These are the activations of a small neural network, seen along a few directions. Each row is one input.
In each table, some parts of the input vary, and every possible input appears once, in random order.
Descriptions start from the smaller parts, as in this example, which fits no table here: ring(8) and (point or line(11) or (values(3) and line(6))).
Shared parts are said once, and a part with two or three values counts as separate values.
(in the rows, 128 means zero)

Other details of the inputs shift rows strongly along two fixed directions, in all tables alike. That doesn't count.

A family of inputs:
x1: [119  90  98 128 187 179 176 119  73 145 133  43]
x2: [142 118  78 160 141 116 102 182 160 161 173 155]
x3: [134 153 186 116 101  76 123  72 139  99  75 179]
x4: [139 118  66 155 120 119  99 189 160 141 168 128]
x5: [100 103 141 118 169 232 187 127  71 138 169  42]
x6: [126 106  66 150 127 127  80 182 152 146 167 144]
x7: [109 157 208  96 128 180 176  73  92 112 114 106]
x8: [122 133 155 116 145 125 164  89  89 115  90 124]
x9: [128 128 163 115 153 124 166  80 109 126  92 107]
x10: [132 147 163 118 110  82 127 102 146 109  99 178]
x11: [141 128  69 161  76  89  47 196 196 134 163 186]
x12: [134 128  69 146 138 119  97 181 154 164 172 150]
x13: [ 98  90 119 140 165 241 183 155  86 146 184  27]
x14: [136 113  46 160  97 107  77 209 180 148 188 161]
x15: [131 129 154 115 129 124 160  93 104 105  87  86]
x16: [128 104  49 157 140 138  74 201 162 182 183 145]
x17: [159 198 181 105  66  46  80  91 171  99  71 221]
x18: [109  78 117 137 195 179 181 107  84 155 127  56]
x19: [141 203 234  95  46  90 107  79 177  90 109 221]
x20: [120 114  73 151 132 125  83 178 153 161 165 156]
x21: [131 136 153 109 145 123 159  93  92  99  93 102]
x22: [145 157 178 100  91  80 113  80 127  90  71 161]
x23: [120 125 152 108 142 127 160  94  92  97  90 108]
x24: [126 116 155 117 127 125 153 101 101 108  89  87]
Each input here is: line(4) and (point or ring(5)).
- The inputs of x15 and x9 match in every part but the line(4) part. If x13 is changed in the same way as x15 into x9, which row does it become? => x19
- Change only the line(4) part in x10. List by row number the other rows that result. => x8, x14, x23
- Which other rows agree with x12 in the line(4) part? List them by row number. => x7, x8, x16, x17, x20

A family of inputs:
x25: [133 186 214  86  85 117 146  71 117  79  85 143]
x26: [122 157 177 102 103 142 139  97 111 102 117 130]
x27: [138 140 157 111 120 104 136  97 118 103  91 121]
x28: [140 127  63 157 106  93  58 200 188 151 175 195]
x29: [132 133 155 110 118 107 132  92 115 104  89 127]
x30: [113  76  77 143 195 183 172 149  84 151 154  39]
x31: [131 134 153 116 120 104 141  96 113  98  89 133]
x32: [139 160 191  98 118  84 148  58 118  93  64 154]
x33: [126 150 190 114 112 141 149  92 131 117 122 139]
x34: [127 163 184 101 115 140 145  96 115 118 118 141]
x35: [105  69  77 150 189 184 171 150  79 156 146  45]
x36: [113  75  83 150 203 187 169 142  83 173 148  51]
x37: [143 124  59 149  96  93  55 197 189 148 177 185]
x38: [118 148 191 113 106 141 144  91 129 106 118 137]
x39: [137 162 188 106 101  81 148  70 117  81  57 139]
x40: [122 145 188 110  96 141 144  95 129 102 116 132]
x41: [128 153 189 111  97 138 148  99 133 100 116 127]
x42: [144 131  64 160 105  90  64 196 191 166 173 194]
x43: [136 168 205  90 100  69 135  53 124  75  50 168]
x44: [108  69  77 149 189 188 164 145  80 158 145  42]
x45: [101  72  80 152 199 184 171 148  81 161 146  52]
x46: [ 98  94 103 133 187 224 169 153  81 160 176  54]
x47: [139 128  61 159 101  96  51 192 192 160 170 188]
x48: [153 144  76 151  79  78  47 191 198 143 161 192]
x49: [134 142 165 115 136 104 154  83 111 108  84 138]
x50: [149 130  64 152 107  94  56 191 192 166 177 191]
x51: [112  77  86 146 196 182 181 144  75 145 145  38]
x52: [141 126  64 151 103  95  50 195 191 158 175 189]
- The inputs of x34 and x26 match in every part but one. If x33 is changed in the same way as x34 into x26, which row does it become? => x40
- What is each input in this table made of? => line(4) and (values(2) or ring(5))
- Change only the values(2) part in x25. List by row number the other rows that result. => x41
- Change only the values(2) part in x46. List by row number the other rows that result. => x38
